Each row below is a small network's average activation on inputs in which a field has the value named, seen along a few directions.
Values that are neighbours, or in one group, have similar rows; names and order tell nothing.
In the rows, 128 means zero.

Other fields shift rows strongly along one fixed direction, in all tables alike. That doesn't count.

F, 7 values:
f6: [114  98  83  78 107  75 144  73 182 131 125 116 159]
f1: [ 54 154 120  54 116  11 141  37 224 127 163 105 143]
f7: [186 106 160 183 155 247 102 215  33 127 113 159 103]
f5: [ 94 161  96 147 105  75 142 114 143 108 104 112 122]
f2: [132 137 168 114 151 131 113 135 129 139 164 136 110]
f3: [161 107 131 143 118 174 128 149 116 143 125 114 141]
f4: [156 133 137 176 144 184 125 173  68 122 103 153 118]
F is arranged as a star with 3 arms.
Name the neighbours of f7, in listed order.
Answer: f1, f3, f4

P, 15 values:
p5: [115 144 140 122 136 110 121 122 137 129 138 120 124]
p11: [148 135 156 155 144 179 120 179  86 128 136 144 112]
p2: [153 119 119 166 124 182 133 159  87 126 105 138 133]
p7: [156 115 129 129 137 134 136 128 134 141 124 128 131]
p4: [137 138 134 154 128 154 119 155  96 118 117 134 121]
p10: [164  96 133 142 140 185 114 165  91 134 121 143 117]
p8: [137 116 108 140 121 122 133 131 115 119 108 126 129]
p15: [103 128  89 117 105  77 141  89 164 123 115 112 133]
p6: [128 119 142 112 142 129 122 126 129 133 146 139 131]
p1: [117 123 111  92 124  90 137  93 167 129 138 121 147]
p14: [112 146 141 122 130 120 131 115 135 130 134 124 121]
p13: [129 135 128 151 126 144 117 145 110 116 118 133 119]
p3: [108 131 129  99 126  98 128 100 165 142 151 121 138]
p9: [ 75 145 121  55 109  28 141  48 214 127 159 112 151]
p12: [139 129 142 164 127 167 127 164  90 124 110 125 112]
P is arranged as 5 separate groups.
List the group mates of p10, in the order listed.
Answer: p7, p1
List the group mates of p8, in the order listed.
Answer: p2, p15
List the group mates of p5, in the order listed.
Answer: p11, p14
List the group mates of p4, in the order listed.
Answer: p13, p12

M, 20 values:
m12: [156 117 112 174 125 170 137 169  96 133 110 115 127]
m16: [104 137 152 115 129  88 129 111 158 128 154 106 113]
m4: [123 128 121 137 138 140 128 141 106 116 112 147 116]
m5: [139 133 133 148 142 172 131 150  87 119 109 148 123]
m8: [103 138 125 125 124 120 137 103 144 120 118 131 154]
m3: [109 121 107  75 126  56 132  77 175 128 142 129 133]
m13: [174 124 133 183 123 191 129 176  77 122  95 132 127]
m6: [186 101 141 140 154 200 113 168  77 133 122 161 118]
m1: [ 78 140 114 122 113  77 130  95 156 128 132 115 128]
m9: [ 85 134  85 105  94  61 136  92 177 115 116 102 132]
m18: [183  89 157 170 154 201 103 200  64 149 143 144 105]
m17: [164 135 114 160 117 155 132 157  99 117 110 140 120]
m14: [148 138 171 143 139 187 123 158 101 142 139 130 115]
m11: [120 159 145 108 141 106 114 111 158 131 142 134 129]
m2: [116 146 141 108 140 101 120 125 143 122 150 128 117]
m20: [ 87 142 133  91 112  77 133  80 184 133 158 101 136]
m19: [186  78 155 163 145 217 118 190  66 140 129 141 123]
m7: [ 67 142 108  95 110  61 142  64 174 124 129 107 161]
m10: [123 135  96 127 112  94 134 122 135 123 109 128 124]
m15: [111 122 116  72 120  84 139  71 182 136 141 123 158]
A value of M combines one of 5 hidden first parts with one of 4 second parts; all combinations occur once.
Changing only the second part turns m15 into m8. m6 has the same second part as m15; what does that change turn m6 into?
Answer: m5
Changing only the second part turns m16 into m1. m20 has the same second part as m16; what does that change turn m20 into?
Answer: m7
Changing only the second part turns m14 into m13. m11 has the same second part as m14; what does that change turn m11 into?
Answer: m17
